These are the activations of a small neural network, seen along a few directions. Each row is one input.
In each table, some parts of the input vary, and every possible input appears once, in random order.
A made-up example of a description, with smaller parts first: ring(8) and (point or line(11) or (values(3) and line(4))).
Shared parts are said once, and a part with two or three values counts as separate values.

Other details of the inputs vary at random and push rows far along two fixed directions, the same in every table; ignore that.
These rows show it; all are for the same input, with only those details redrawn:
[  3   3 -14   6   7   5   2  -5   9  -3  -1   1  11  -1]
[-28  -7  12 -14  -7 -18  15  -4  10   8 -11  -5  17   4]
[ -7  -9  21  12   0 -31  21   5  -6  13 -23   1  15 -11]
[ -6  -9  20  11   0 -29  21   4  -6  13 -22   0  15 -10]
[ 38  12 -37  33  22  23  -9  -3   3 -11   6   9   3 -12]
[-50   2 -13 -46 -12  12  -1 -17  36  -5  13 -11  18  25]

Rows:
r1: [ 27  12  21  15   1 -11   1  -3 -15   0  -8   6   2 -15]
r2: [-15 -12  -9   2  -6   0   1   3   2  11  -1  -5   2   0]
r3: [  1  15  11 -15  -8  -7  -2  -8   3  -4   1  -3   1   1]
r4: [-15 -18   7  10  -6 -26  12  10  -9  19 -16  -9  -1  -6]
r5: [  1  12  11 -12 -11  12  -9  -3 -10  -8  13   2  -9   6]
r6: [  7   1 -20   2  17  10  -6  -3  13  -8   9   6   7  -2]
r7: [ 49  22 -17  22  13  33 -23   3 -14 -19  19  16 -24   1]
r8: [  1 -20   9  25   1 -22  10  14  -9  16 -18   2  -5  -9]
r9: [ 37  21 -10   5  15  21 -19  -9   0 -14  18  11  -5  -8]
r10: [-31  15   0 -49 -20  21 -15 -13  12 -14  26  -9 -11  28]
r11: [ 29  -7 -39  25  20  25 -20   4  -1  -5  15   6  -9 -10]
r12: [  8  -2   0  18   8 -11   9   1  -2   4 -12   3  11 -11]
r13: [-6 -5  1  0  3 -9 12  0 13  2 -8  3  7  5]
r14: [-11  -6  -3 -10 -12  17  -8   5  -6  -1   9 -10 -13   7]
r15: [-39   2 -14 -36  -9   4   4 -13  30  -4   7 -11  11  21]
r16: [  7 -15   9   4   0   1  -5  14 -21   3  -2  -1 -17  -7]
r17: [20 15  7 -2  1  5 -5 -5  3 -7  6  6 -3  4]
r18: [  1  -4  49  -6  -7 -29  11   9 -29   9 -11   7 -10  -9]
r19: [-40  -4 -12 -46 -18  32 -16  -4  20  -9  23 -13 -16  35]
r20: [ 32   6 -32  25   9  32 -22  10 -15 -11  13  -4 -25  -4]
Q: What do these inputs look like to the network?
A: values(4) and ring(5)
Q: Changing only the ring(5) part turns r10 into r4. The same change can be made to r18. Which row results?
A: r11
Q: A walk changes only the ring(5) part. It starts at r2 and steps to r12. List the rest of the walk in order.
A: r1, r5, r14
Q: Which other rows does r19 become when the values(4) part takes its other values? List them by row number.
A: r14, r16, r20
Q: Which other rows does r8 become when the ring(5) part takes its other values? List them by row number.
A: r7, r13, r17, r19

Rows:
r21: [ -9  -4  15   6 -10 -19  13   5  -8   9 -17  -9   2  -3]
r22: [ 14  -7   9  18   6  -8   3  10 -13   3  -6   8  -8  -8]
r23: [ 10 -11  13  15   6 -11   3  10 -17   6  -6   6  -4 -12]
r24: [ 17  -8   0  17   9  -4  -3  10 -12   5  -2   6  -8 -11]
r25: [ 22   6  14  17   5 -12   5   4 -14  -1 -10   7  -2 -10]
r26: [  6   4 -30  -7   8  31 -22  -4  12 -11  24   2  -9   8]
r27: [ -8   0  22 -12  -5 -13   6  -2  -4   3  -4   1   5  -2]
r28: [-13  -2  17   4 -11 -20  14   5  -7   9 -16  -6   2   1]
r29: [-21   2   0 -12 -13  -1   6  -2   6   3  -2  -9   2  10]
r30: [-17  -8 -10  -8   8  -5   9  -8  22   4  -2   1  20   4]
r31: [-13   4  14 -19  -9  -4   1  -7   8  -1   3  -2   4  10]
r32: [ 19  -1  -8  14  10   9  -5   7  -7  -5   3   6 -10  -5]
r33: [  0  10 -31  -4  -1  30 -13  -8   9 -10  16  -4   0   7]
r34: [ 11   6 -12  15   0   7  -3   1  -2  -1  -3  -3  -3  -2]
r35: [-58  -8  48 -51 -28 -33  21  -6  10  11 -11 -10  12  20]
r36: [21  9 -4  8  6  4 -5 -2 -4 -4  4  6 -2 -7]
r37: [ 19   6  15  15   4 -11   5   2 -12   0  -8   8  -1  -7]
r38: [ 10  -1   4  22   0 -10   5   6 -15   4 -12   0   0 -12]
r39: [ 23   6   9  15   5  -6   1   3 -10  -2  -6   5  -1 -10]
r40: [ 20   6   8  14   6  -8   0   1  -9   0  -3   6  -2 -11]
r41: [-22  -1   0 -13 -12   0   3  -3   4   2  -1  -8   5   6]
r42: [ 19  -3 -13  13  12   8 -10   7  -6  -2   5   4 -10  -8]
r43: [-23   2  -2 -15 -13   1   4  -5   8   0  -1  -9   2  13]
r44: [-21   0  -3 -13 -12  -3   2  -4   7   3  -1 -10   2   7]
r45: [ 21  -3 -10  15  10  11  -8   5  -6  -3   4   5 -10  -5]
r46: [  9   4 -33  -6   9  33 -23  -4  11 -11  23   2 -10   8]
r47: [ 17  -9   4  17  10  -2  -2   8 -15   3  -3   6  -7 -11]
r48: [  2   5 -44  -3  19  27 -10 -12  32 -11  16   4  15   5]
r49: [-40   6 -19 -40 -17  19  -7 -14  26  -7  17 -16   4  24]
r50: [-19  -8   7 -18  -6   0   2   2   3   2   4   0  -3   9]
r51: [-12   4   8 -20  -6  -4   0  -6   6  -2   4  -3   3   6]
r52: [-18 -11   7 -18  -7   0   0   1   5   3   4  -3  -3   9]
r53: [ 11   1   5  24  -2 -11   6   6 -12   6 -14  -2  -2  -9]
r54: [ 14  -1   2  24   2  -8   5   6 -16   3 -12  -2   0 -14]
r55: [ 23   5   9  15   4  -5   1   2 -10   0  -5   6  -1 -10]
r56: [-17  -8   6 -16  -5   0   1   1   4   1   3  -1  -4   9]
r57: [  9   4 -29  -5   8  33 -20  -3  11 -13  21   1 -10   8]
r58: [-14   5  13 -20  -9  -4   4  -5   5  -1   2   0   4  10]
r59: [ 17  -9   7  19  11  -7   0  11 -18   4  -6   6  -6 -14]
r60: [ 13   0   3  24  -2 -10   7   7 -13   7 -15  -2  -2 -10]
r61: [ 18   4  15  14   5  -9   3   2 -14   1  -6   7   1 -12]
r62: [-19 -11   7 -19  -4   1   0   2   1   4   6  -1   0   6]
r63: [-21 -10  -8 -10   6  -8  10  -6  22   5  -3   1  22   3]
r64: [ 21   4  14  16   7 -10   3   4 -16   0  -7   6   0 -15]
r65: [-24   2   1 -15 -13  -2   6  -3   7   1  -2 -11   3  12]
r66: [ 22   3  13  16   6  -9   3   4 -16   2  -6   8   1 -15]
r67: [  1  11 -35  -4  -1  28 -15  -9  14 -10  16  -6  -3   9]
r68: [-24  -9  48 -16 -16 -40  21   2  -7  15 -21  -3   8   0]
r69: [-24   0   1 -14 -13  -5   3  -4   8   4  -1 -10   3   8]
r70: [16  9 -2  4  5  3 -5 -4 -2 -4  4  4 -2 -5]
r71: [  5   4 -41   3  19  24  -9 -11  29 -10  15   6  15   4]
r72: [  7   4 -27  -6   6  33 -19  -4  12 -13  23   2  -9  10]
Q: What do these inputs look like to the network?
A: values(4) and (point or (values(3) and line(4)))
Q: Changing only the values(4) part turns r29 into r65. The same change can be made to r33. Which row results?
A: r54
Q: Changing only the values(4) part turns r35 into r58. The same change can be made to r45. Which row results?
A: r52
Q: Which other rows does r37 become when the values(3) part takes its other values? List them by row number.
A: r22, r28

Rows:
r73: [-15   5  12 -27 -11  -2  -4  -6   5  -3   9  -3   0  10]
r74: [-24  -1  26 -29 -12 -13   5  -2   1   1   0  -3   1  10]
r75: [ 22  -6 -14  50  19 -21  18   7  -3   9 -24   4  16 -24]
r76: [-22  -2   8 -21 -11   3   0  -3   2   1   6  -4   0  10]
r77: [ 10  12 -32  -8   6  39 -22  -7  11 -17  26   4 -11  12]
r78: [-26 -19   6   3   3 -34  27   0  13  16 -25  -3  26  -6]
r79: [ 15 -18   9  46  15 -44  27  12  -7  23 -37   6  21 -29]
r80: [ 29  16 -29   7  10  37 -24  -6   6 -16  23   7 -11   4]
r81: [-24   0 -12 -31  -7  20 -10  -4  15  -8  18  -8  -5  19]
r82: [-40 -20  41 -24 -20 -35  16   6  -6  18 -15  -9   2   4]
r83: [ 34  -1  25  36   4 -24   9  13 -30   7 -22   8  -9 -20]
r84: [  9  12 -36  -6   2  39 -23  -6  10 -15  23  -3 -13  11]
r85: [ 39   8 -17  31  15  16 -12   5 -14  -6   7  10 -12 -13]
r86: [  5  -5  42   9  -6 -34  16   9 -26  11 -21   2   0 -16]
r87: [-25  -3  23 -25 -15  -8   5  -2   2   3  -1  -5   2  11]
r88: [ 48  12 -20  40  15  18 -12   7 -19  -8   4  10 -16 -15]
r89: [-34  13  -4 -51 -17  21 -11 -16  21 -11  22 -11  -1  27]
r90: [  0   1 -12  -6  -2  16 -10  -1   0  -6  10  -3  -6   4]
r91: [-38 -12  -6 -13  -1 -15  17  -8  25  11 -11  -8  28   5]
r92: [ 36  10 -12  21  13  18 -12   3  -8 -10   7  10 -12  -5]
Q: What do these inputs look like to the network?
A: values(4) and (point or line(4))
Q: Changing only the values(4) part turns r74 into r73. The same change can be made to r81. Which row results?
A: r82
Q: Which other rows does r85 become when the values(4) part takes its other values? List them by row number.
A: r76, r77, r88
Q: Which other rows does r91 become when the values(4) part takes its other values? List them by row number.
A: r75, r78, r79
